A small network was shown many inputs. Here are its activations along a few directions, one row for each input.
Each table varies a few parts of the input and shows all the possible inputs, shuffled.
Descriptions start from the smaller parts, as in this example, which fits no table here: one of 5 places around a ring, together with either a single point or one of 9 places around a ring or (one of 3 separate values, together with one of 6 places along a line).
Shared parts are said once, and a part with two or three values counts as separate values.
In the rows, 128 means zero.

Other details of the inputs vary at random and push rows far along two fixed directions, the same in every table; ignore that.
To show where, the next rows are all for the same input, with only those details redrawn:
[185 149 111 141 121  87 114 153 118 124 116 149 142 122  97]
[ 84 116 122 119 135 141 129 139 132 134 115 108 129 131 141]
[162 141 117 135 124  99 119 149 123 126 116 139 137 124 108]
[145 138 210 103 110 112 161 109 168 126 117 111  72 133 131]
[ 87 116 120 120 135 139 128 141 130 134 115 110 131 130 139]
[ 84 116 119 120 136 141 128 141 130 135 115 109 131 131 140]

Table:
x1: [131 131 114 130 129 115 121 147 124 130 115 128 137 126 120]
x2: [195 150 128 135 120  96 130 139 129 126 126 146 128 132  94]
x3: [124 134 116 131 130 127 117 113 113 128 139 121 128 132 130]
x4: [185 158 118 148 110  92 116 148 129 126 119 163 162 113 117]
x5: [186 158 107 136 118  93 110 134 108 123 139 145 143 129  93]
x6: [ 56 105  89 118 152 165 126 122 116 141 136  97 146 133 134]
x7: [136 120 109 134 127 115 118 115 108 123 128 126 136 129 121]
x8: [118 127 128 131 116 138 137 132 136 128 124 136 157 128 143]
x9: [106 110 194  91 143 142 159 102 169 115 163 156  63 121 137]
x10: [116 133 209 108 121 159 174  97 167 132 132 110  83 139 150]
x11: [109 108 123 111 150 131 122 137 134 117 158 173 111 118 131]
x12: [173 142 114 153 129 125 109 125 110 120 140 137 124 123 109]
x13: [162 150  96 143 133 121 116 148 110 124 136 145 156 130  96]
x14: [ 55 104  96 125 139 160 115 117 102 127 133 102 147 136 154]
x15: [162 139 203 114 106 117 172  99 181 135 124 129  94 129 137]
x16: [119 138 126 126 125 126 120 145 124 126 121 124 134 130 129]
x17: [120 122 129 132 130 131 131 140 132 136 111 128 134 125 142]
x18: [194 133 217 122  99 106 154  88 155 114 126 121  55 130 122]
x19: [ 63  93 100 128 142 170 133 140 119 137 115 113 156 136 157]
x20: [106  98 103 116 150 130 113 146 118 109 154 176 134 116 129]
x21: [158 135 116 138 135 113 123 108 116 128 138 130 127 125 107]
x22: [203 141 125 153 126 107 118 120 119 122 134 142 112 120  96]
x23: [169 135  95 149 132 116 120 150 115 135 121 152 157 128 113]
x24: [ 96 112 122 130 144 163 144 128 134 141 125 118 137 133 141]
x25: [120 136 123 125 129 138 128 138 127 130 132 123 134 139 126]
x26: [135 138 110 137 135 128 117 112 109 126 144 127 135 128 117]
x27: [ 62 111 100 129 144 177 127 142 121 141 126 114 154 138 161]
x28: [158 136  91 145 129  92 100 131 101 126 123 139 144 117 112]
x29: [188 155 119 149 116  97 112 154 115 124 117 160 149 121 114]
x30: [ 50 112  96 126 142 152 107 122 107 132 128 101 141 127 160]
x31: [175 131 110 151 128 115 109 128 114 126 129 135 120 124 112]
x32: [131 133 114 124 119 120 118 128 108 121 134 125 143 134 116]
x33: [161 138 123 146 124 126 110 125 115 122 135 131 115 127 123]
x34: [145 136  99 131 126  98 108 139 110 129 122 131 143 121 109]
x35: [164 149  97 151 126 122 124 142 126 131 134 157 174 119 113]
x36: [102 136 211  91 109 129 155  92 160 127 129  93  69 134 148]
x37: [ 57  97  97 120 142 165 129 141 118 133 119 104 151 140 144]
x38: [119 122 116 128 135 126 124 109 120 133 133 116 123 131 130]
x39: [ 90 106 124 126 126 150 144 127 143 136 118 122 153 128 151]
x40: [115 124 218 103 108 151 172 100 164 125 123 109  83 143 159]
x41: [153 130 213 117 102 130 150  89 151 113 132 110  61 135 141]
x42: [ 58 113  98 129 138 172 131 136 135 143 128 117 167 131 164]
x43: [141 120 127 119 140 100 112 147 130 110 150 186 113 106 121]
x44: [ 83 114 186 107 127 165 177  94 180 143 128 104 104 131 160]
x45: [134 133 118 129 122 128 124 143 116 120 127 131 146 137 118]
x46: [153 137 126 139 117 106 130 139 142 134 114 146 149 114 129]
x47: [136 132 115 147 125 125 101 135 110 121 125 126 122 119 134]
x48: [ 54  97  93 115 139 157 124 126 111 134 126  98 149 136 142]
x49: [122 138 119 122 132 135 127 119 119 129 143 118 134 132 115]
x50: [188 151 213 110 111 109 172  99 170 124 132 124  71 136 104]
x51: [169 132 114 151 124 105 103 134 113 123 119 135 119 115 118]
x52: [161 139  88 135 130 102 111 137 107 131 133 137 150 128  98]
- The inputs of x9 and x11 match in every part but one. If x22 is changed in the same way as x9 into x11, which row does it become? => x31
- What do these inputs look like to the network? => one of 4 places along a line, together with either a single point or (one of 2 separate values, together with one of 6 places along a line)
- Change only the choice among 2 separate values in x30. List by row number the other rows that result. => x28
- Change only the place on the line of 6 in x49. List by row number the other rows that result. => x10, x12, x13, x26, x35
- Change only the choice among 2 separate values in x40. List by row number the other rows that result. => x19

Table:
x53: [131 120 159 125 130 140 131 102 129 121 139 114  83 131 134]
x54: [189 150 180 119 107  85 141 123 146 121 117 131  90 129 107]
x55: [139 127  74 148 139 122  90 132  88 119 144 141 152 122 116]
x56: [ 94 122 161 118 116 150 157 108 154 138 118 108 119 132 158]
x57: [123 133  77 144 128 118 101 163 105 130 115 140 177 123 126]
x58: [125 113 166 103 140 125 146 129 160 113 157 182  95 114 134]
x59: [ 60 109  72 126 142 144 107 152 104 134 118 112 164 129 140]
x60: [230 163 121 152 109  71 111 160 118 120 111 164 144 119  90]
x61: [ 68 102  71 132 155 153 104 138 101 135 129 105 148 130 135]
x62: [142 138 167 124 121 145 159 107 152 134 132 116 113 139 127]
x63: [178 150 107 144 126 118 125 133 119 130 137 145 166 131 102]
x64: [ 98 119 160 123 120 154 157 113 155 140 113 105 114 132 156]
x65: [ 88 117 147 108 131 139 136 104 133 129 134 102 101 132 139]
- What do these inputs look like to the network? => either a single point or (one of 2 separate values, together with one of 6 places along a line)

Table:
x66: [174 159 201 124  99 118 158  86 159 126 133 119  98 130 128]
x67: [210 149 112 152 112  73 106 145 113 124 106 137 131 117  90]
x68: [113 116  86 155 138 146 109 135 107 139 112 109 146 127 141]
x69: [ 95 130  93 126 137 131 112 158 108 134 114 112 151 135 124]
x70: [164 146 202 112  93  90 148 103 155 121 110 113  88 126 127]
x71: [ 63  94  92 120 146 144 120 171 133 129 119 150 160 115 150]
x72: [147 143 192 112 109 127 169  81 157 132 132 108 105 138 128]
x73: [170 149  97 144 127  91 106 148 111 134 112 129 141 123 101]
x74: [142 137 158 134 110 122 135 107 133 129 117 116 118 128 144]
x75: [220 162 110 165 118 101 116 128 118 129 129 144 142 121  91]
x76: [104 111 142 112 142 154 161 129 159 134 141 153 137 128 139]
x77: [104 104 176 108 137 142 132  93 136 113 153 129  59 125 151]
x78: [179 146 113 140 114  90 109 157 109 118 109 136 140 126  96]
x79: [141 141 185 119 107 142 157  98 157 130 133 109 101 139 139]
x80: [ 62 108 142  99 143 145 145 150 158 134 126 141 126 123 157]
x81: [ 80 113 140 127 131 166 135 125 127 133 115  95 118 140 157]
x82: [138 142  96 130 122 104 110 153 111 132 116 129 155 132 116]
x83: [144 120 104 143 137 124 120 161 129 125 127 179 156 114 135]
x84: [ 98 116  91 131 124 127 109 151 110 130 109 112 155 130 134]
x85: [144 130 102 142 138 135 127 156 137 127 142 180 165 114 124]
x86: [112 116 144 117 143 148 125 100 129 114 168 139  90 123 132]
x87: [ 81 111 137 126 124 161 134 119 131 136 117  98 124 139 165]
x88: [156 136 194  94 125  90 134 102 145 108 154 145  49 123 114]
x89: [189 152 108 144 125 113 129 135 112 127 130 140 154 137  87]
x90: [ 81 123 138 125 133 176 142 120 135 135 130  95 127 140 147]
x91: [183 143  92 154 131 115 124 125 113 137 127 132 154 130  93]
x92: [ 63 123  87 124 136 136 111 141 110 140 114 104 164 129 145]
x93: [100 102  95 120 147 119  94 137 101 110 145 143 114 115 123]
x94: [109 122  85 135 134 150 129 129 113 138 131 117 170 141 125]
x95: [ 74  97 126 106 156 163 134  97 124 122 167 126 102 131 135]
- What do these inputs look like to the network? => one of 5 places along a line, together with either one of 2 separate values or one of 4 places along a line
- The inputs of x67 and x91 match in every part but the place on the line of 5. If x84 is changed in the same way as x67 into x91, which row does it become? => x94
- Change only the place on the line of 5 in x88. List by row number the other rows that result. => x77, x86, x93, x95
- Which other rows agree with x86 in the place on the line of 5? List them by row number. => x66, x75, x79, x85, x90
- Change only the place on the line of 4 in x92. List by row number the other rows that result. => x69, x73, x82
